These are the activations of a small neural network, seen along a few directions. Each row is one input.
In each table, some parts of the input vary, and every possible input appears once, in random order.
A made-up example of a description, with smaller parts first: one of 6 places along a line, together with either a single point or one of 9 places along a line or (one of 3 separate values, together with one of 8 places around a ring).
Shared parts are said once, and a part with two or three values counts as separate values.

Other details of the inputs shift rows strongly along three fixed directions, in all tables alike. That doesn't count.

Table:
r1: [0 9 9 2 -13 7 -9 -16 -34 0 0 -3 -25 -20 0]
r2: [-3 32 -16 -8 4 -23 0 4 5 -7 4 11 -9 -3 14]
r3: [6 -17 3 11 -5 9 0 8 -6 9 -15 -12 22 7 7]
r4: [-20 1 13 2 8 8 0 -3 14 -5 20 5 -25 -14 -26]
r5: [11 6 -4 4 -14 -2 -8 -6 -30 14 -21 -8 4 -8 24]
r6: [-7 -30 31 4 -6 11 3 -3 5 5 12 -5 1 9 -10]
r7: [-1 -15 24 4 -17 13 0 -15 -23 2 6 -4 -16 -9 -2]
r8: [-3 15 -15 -6 19 -8 1 11 26 -5 0 10 6 6 -5]
r9: [11 6 -18 1 2 1 1 3 -13 1 -19 -2 13 1 13]
r10: [9 -8 -10 2 9 3 1 9 7 4 -15 -5 24 13 3]
r11: [2 -23 -8 6 8 1 8 19 24 6 -7 -7 34 22 1]
r12: [12 23 -27 1 2 -4 -1 -4 -17 10 -26 2 2 -17 25]
r13: [6 2 -11 10 -13 5 3 -1 -27 7 -17 -6 3 -13 19]
r14: [-13 23 11 -7 -3 1 -2 -20 -11 -8 18 16 -44 -26 -8]
r15: [-4 -12 10 10 -14 17 0 -7 -24 1 -1 -8 -13 -16 -7]
r16: [-18 0 15 1 5 0 4 7 19 -15 26 3 -13 -1 -23]
r17: [13 -8 -11 -7 0 -3 6 2 1 2 -13 2 20 18 15]
r18: [13 -16 -1 1 -10 4 5 -2 -16 8 -16 -4 18 11 20]
r19: [13 -19 2 1 -8 5 -6 1 -10 10 -17 -12 23 15 6]
r20: [-1 18 -15 -13 15 -15 -3 6 23 -4 2 11 3 9 -1]
r21: [14 -24 5 -1 -6 9 1 -3 -7 12 -17 -7 22 15 11]
r22: [13 -25 3 2 -3 9 -6 1 -8 10 -16 -13 25 18 2]
r23: [9 46 -29 -4 3 -36 -7 -7 -1 -7 8 8 -16 -16 17]
r24: [-17 0 14 -6 6 1 -3 -1 15 -13 26 7 -20 2 -28]
r25: [-6 -8 -17 -6 21 -4 12 19 40 -10 8 9 18 23 -16]
r26: [0 12 -12 -15 17 -12 4 2 28 -3 3 16 4 11 1]
r27: [4 -27 22 12 -8 1 -10 -6 4 3 20 -17 3 6 -21]
r28: [8 6 -21 2 1 2 4 1 -12 2 -17 0 7 -5 13]
r29: [-8 -35 18 10 -5 17 7 7 5 -3 11 -11 7 8 -21]
r30: [1 16 -11 -14 17 -15 4 1 25 -2 4 14 2 8 6]
r31: [-17 -19 27 -6 8 8 6 -3 24 -13 33 6 -14 11 -30]
r32: [-4 3 16 9 -11 12 -7 -10 -24 5 -3 -7 -19 -23 -4]
r33: [-2 12 11 9 -13 7 -8 -11 -28 6 -5 -5 -20 -29 5]
r34: [-15 0 19 -3 -2 -3 -2 -1 8 -11 26 1 -19 -1 -19]
r35: [-7 -5 -11 -5 21 -9 9 19 45 -5 8 5 19 20 -11]
r36: [17 2 -2 0 -14 1 -3 -12 -28 15 -23 -3 4 -8 27]
r37: [-16 38 4 3 -4 -6 -4 -12 -10 -2 13 8 -45 -43 1]
r38: [-1 27 -25 -8 15 -13 4 9 15 -10 -3 14 -1 0 3]
r39: [-9 -22 21 12 -9 15 2 3 -9 -2 8 -10 0 0 -13]
r40: [-2 36 -24 -8 12 -20 4 8 13 -11 0 14 -6 -6 9]
r41: [12 7 -13 -4 -1 -11 -4 5 0 7 -15 -2 17 9 18]
r42: [-2 -31 23 4 -11 15 -4 -2 -9 -1 7 -12 4 12 -17]
Description of these inputs: one of 2 separate values, together with either a single point or (one of 4 places along a line, together with one of 5 places along a line).
Changing only the choice among 2 separate values turns r6 into r18. The same change can be made to r8. Which row results?
> r38
Start at r18 and move only the place on the line of 4, one step at a time. The first step leads to r2. Which rows follow, in order?
> r39, r13
Change only the choice among 2 separate values in r30. List by row number the other rows that result.
> r31
Change only the choice among 2 separate values in r3. List by row number the other rows that result.
> r39
